A small network was shown many inputs. Here are its activations along a few directions, one row for each input.
Each table varies a few parts of the input and shows all the possible inputs, shuffled.
A made-up example of a description, with smaller parts first: one of 8 places around a ring, together with either a single point or one of 11 places around a ring or (one of 2 separate values, together with one of 6 places along a line).
Shared parts are said once, and a part with two or three values counts as separate values.

Table:
R1: [ 5, 11, -6, 16,  3, 12, 12,  8,  3, -5,  4,  5]
R2: [  3, -35,   8, -50,  -7,   2,  16,  21,  -8,  59, -22,  25]
R3: [-12,   0,   6, -11,   2, -15, -24, -16,  -1,   1,  -4,   1]
R4: [ -9,   5, -14,   2,   1,  -7,   3,  -4,   6,   3,   9,   8]
R5: [ 19,   0,   9,  12,  -5,  11,  -2,   8,  -6, -15,   2, -16]
R6: [-17,   6,  -5,  -2,   5,  -1,   7, -15,   7,   0,  -3,   8]
R7: [ -8,  -6, -14,   2,  -3,  -5,   9,  -9,   3,   0,   9, -10]
R8: [-4, 12,  0, 14,  9, 19, 14, -2,  2, -7, -6,  8]
R9: [ 18,   9,   8,  10,  -1,   7,  -6,  15,  -2, -15,   0,  -1]
R10: [ -5,  -1,  -4,  -8,   0, -25, -25,  -5,   0,   1,   6,   0]
R11: [  6,   1,  -4,  16,  -2,  11,  20,   4,   3,  -6,   6, -12]
R12: [  8,  10,  17,   6,   5,  14,  -5,   5,  -3, -17,  -9,   0]
R13: [ -6, -11,  -1,  -7,  -7, -24, -18, -10,  -5,   1,   7, -16]
What do these inputs look like to the network?
Answer: either a single point or (one of 3 separate values, together with one of 4 places along a line)
Which other rows does R4 become when the choice among 3 separate values takes its other values? List them by row number.
Answer: R6, R7
Which other rows does R12 become when the place on the line of 4 takes its other values? List them by row number.
Answer: R3, R6, R8

Table:
R14: [ -1,  -2,   6,  -6,   2,  -3, -10,  -3,  -1,  -1,  -5,  -3]
R15: [-1, -1,  8, -5, -2, -7, -6,  0,  0, -2,  1, -3]
R16: [  2,  -1,   3,  -7,   2,  -4, -15,   1,  -2,   1,  -4,   2]
R17: [-12,   0,  -2,  -3,   3,  -8,  -6, -12,   2,   1,  -2,   1]
R18: [ 10,  30,   2,  35,   6,   9,   3,  -7,   7, -39,  15,  -9]
R19: [  6,  24,  -4,  39,   6,  13,   0,  -4,  -2, -35,  12, -16]
R20: [ -6,  -5, -11,  -5,  -2, -14,  -5,  -7,   0,   5,   5,  -2]
R21: [-4, -3, -2, -3,  0,  9, 14,  0,  2, 11, -3,  3]
R22: [  6,  25,  -3,  34,   7,  18,  -3,  -7,   0, -44,   7,  -9]
R23: [ 4, -5,  9, -5,  2,  7,  1,  4, -2,  3, -9,  3]
R24: [-2,  0, -3, -5,  5,  9,  8,  5,  1, 11, -9, 13]
R25: [-1, -7, -4, -5, -2,  6, 16,  3,  2,  9,  1,  0]
R26: [ -9,  -6,  -7,  -4,  -2, -11,  -1,  -9,   2,   2,   6,  -5]
R27: [ 0, -3,  4, -4, -3, -3, -8, -3, -2,  1, -1, -6]
R28: [ -9,   2,  -5,  -5,   0, -15,  -6,  -6,   3,   2,   4,   5]
R29: [-5, -1,  1, -4,  4, 10, 12,  1,  2,  8, -8,  8]
R30: [ 6, -6, -1, -7, -4, -8, -9,  3, -3,  3,  3, -5]
R31: [10, -9,  2, -5, -4,  2,  1, 10, -4,  7,  0,  1]
R32: [-5,  0,  2, -4,  0,  5, 16,  3,  4,  7, -2,  7]
R33: [  2,   0,   5,  -6,  -2,  -8, -11,   4,  -1,   0,   2,   1]
R34: [  8,  15,  -7,  38,   2,   8,   2,   2,   6, -34,  11, -22]
R35: [-11,  -2,  -4,  -2,  -1,  -9,  -3, -12,   1,   3,   2,  -3]
R36: [ -9,  -1,  -9,  -3,  -1, -11,  -8,  -9,   1,   5,   2,   1]
R37: [ 7, -9,  5, -5, -4,  2,  5,  6, -3,  4, -1, -4]
R38: [ 2, -6, -8, -5, -2,  5, 13,  7,  1, 12,  0,  5]
R39: [ 9, -5,  4, -4, -3,  5, -1,  8, -6,  9, -4,  3]
R40: [ 5, -5,  7, -3, -3,  6,  3,  3, -4,  6, -5, -2]
R41: [-11,   1,  -1,  -3,   0, -12,  -2, -10,   3,   0,   3,   1]
R42: [  4,  -3,   1,  -5,  -2,  -4, -12,   2,  -3,   4,  -1,  -2]
R43: [-10,   0,  -6,  -5,   4, -10, -11,  -8,   2,   3,  -1,   6]
R44: [-1, -2, -5, -4, -1,  8, 11,  4,  1, 14, -3,  8]
R45: [ 2, -7,  2, -6, -4, -6, -5,  0, -2,  0,  3, -8]
R46: [-1,  2, -2, -5,  0,  4, 13,  8,  3, 10, -3, 12]
R47: [ 7, -4,  6, -6,  2,  6, -4,  8, -4,  6, -8,  8]
R48: [ 4, -2, 11, -4, -2,  2,  5,  6, -2,  2, -4,  2]
R49: [ 8, -2,  7, -5, -2,  1,  1, 11, -2,  5, -3,  7]
What do these inputs look like to the network?
Answer: one of 4 separate values, together with either a single point or (one of 2 separate values, together with one of 4 places along a line)
Changing only the choice among 4 separate values turns R15 into R45. The same change can be made to R48. Which row results?
Answer: R37
Which other rows does R38 become when the place on the line of 4 takes its other values? List them by row number.
Answer: R20, R30, R31
A walk changes only the place on the line of 4. It starts at R28 and steps to R33. List the rest of the walk in order.
Answer: R49, R46

Table:
R50: [-28, -10, -16, -16,  -4, -38,  -5, -25,   5,  13,  10, -12]
R51: [ -3,  26,  -5,  44,   6, -11, -20, -21,   5, -52,  16, -25]
R52: [  8, -22,  15, -36,  -8, -24, -38,  13, -12,  23, -11,   5]
R53: [ 22,   0,   5,   6,  -7,  -2, -16,  12,  -9, -19,   8, -15]
R54: [-20,   7, -17,   6,  10,  10,  29, -10,  13,   3,   5,  16]
R55: [ 11, -14,  -4,  -2, -10, -10,   0,  11,  -3,   6,  15, -12]
R56: [  9, -19,  31, -37,   0,  11,  -3,  15, -11,  36, -28,  26]
R57: [-14, -22, -14, -18, -11, -26, -12, -12,  -3,  18,   8, -16]
R58: [-24,  -8, -20, -15,   2,   0,  24,  -7,  12,  29,  -3,  12]
R59: [ 24,  13,  17,  32,  -1,   8, -15,  10,  -7, -41,  13, -30]
R60: [-19,   5, -27,  11,   3, -21,  -8, -27,   5,  -6,  19,  -9]
R61: [25,  7, 11,  7, -1, 31, 17, 21, -7,  1, -8,  3]
R62: [  1, -32,  -5, -25, -14, -10,  -5,   5, -10,  30,   1, -11]
R63: [ 29,  -1,  21,  -1,  -4,  19,   0,  16, -10, -12,  -5,  -5]
R64: [ -7, -12,   7, -28,  -6, -41, -46,  -4,  -5,  12,  -4,   0]
R65: [ -7,  22,   0,  14,   7,  13,  12,  -7,   9, -20,   3,   9]
R66: [ 19, -17,   4,  -9,  -6,  11,  16,  18,  -4,  14,  -1,   0]
R67: [ 19, -24,  23, -40,  -6,  -8, -23,  23, -10,  30, -24,  17]
R68: [-15, -17, -14, -17,  -2,  11,  40,   9,   3,  35, -12,  20]
R69: [ -9,  -6,  17, -30,   6,   6,   3,   8,  -4,  29, -21,  34]
R70: [-31,  -9, -14, -18,   2, -14,  12, -24,   9,  19,   0,   3]
R71: [ -6,  19,  -9,  20,   1, -17, -23, -24,   2, -28,  16, -16]
R72: [  5, -28,   1, -23,  -7,  19,  31,  15,  -6,  46, -17,   9]
R73: [ 27,  17,  14,  30,   5,  36,  20,  24,  -2, -24,  -7,  -7]
R74: [ -6,  -8, -21,   6,  -5, -22,  -9,  -8,   1,  -7,  17, -13]
R75: [ -5,  32,   3,  42,   9,   7,  -3, -18,  11, -46,  10, -12]
R76: [-21,   0,  12, -30,  13,  -4, -12, -10,   2,  19, -17,  30]
R77: [-22,  -2,   1, -24,   5, -35, -45, -25,  -5,  11,  -4,   3]
R78: [  9,  27,   0,  39,   8,  30,  26,  16,   6, -31,  -1,   3]
R79: [ 12, -34,   9, -30, -15,  -3,  15,  18,  -3,  37, -10,  -2]
R80: [  6,   8,  -1,  15,  -4,  -9, -28, -12,  -7, -28,  14, -21]
R81: [-22,   7, -19,   7,   6,  -5,  13, -22,  12,  -2,  11,   5]
R82: [  4,  15,  -3,  13,   5,  27,  25,  11,   0, -11,  -5,  17]
R83: [ 15, -11,  -7,   0,  -2,  19,  36,  24,   1,  24,  -6,  12]
R84: [-21,   1,   0, -27,   7, -24, -27, -14,   5,  16, -11,  21]
R85: [ 37,  14,  17,  26,   1,  27,  -3,  22,  -6, -29,  -1, -21]
R86: [ -9,  22,  -2,  16,   4,  -2,  -3, -19,   8, -25,   9,  -1]
R87: [ -5,   2, -19,   9,   3,  23,  39,  10,   5,  18,   0,  19]
R88: [ -3,  32,   5,  40,  12,  22,  12,  -5,  12, -42,   4,  -3]
R89: [ 13,  19,   3,  41,   0,  -4, -27,  -7,  -2, -47,  17, -34]
What do these inputs look like to the network?
Answer: one of 5 places along a line, together with one of 8 places around a ring
Changing only the place on the line of 5 turns R59 into R62. The same change can be made to R75. Which row results?
Answer: R70
Changing only the place on the line of 5 turns R74 into R64. The same change can be made to R83. Which row results?
Answer: R56
A walk changes only the place on the line of 5. It starts at R77 and steps to R50. List the rest of the walk in order.
Answer: R60, R71, R51
A walk changes only the place on the ring of 8. It starts at R86 and steps to R71. List the rest of the walk in order.
Answer: R80, R53, R63, R61, R82, R65
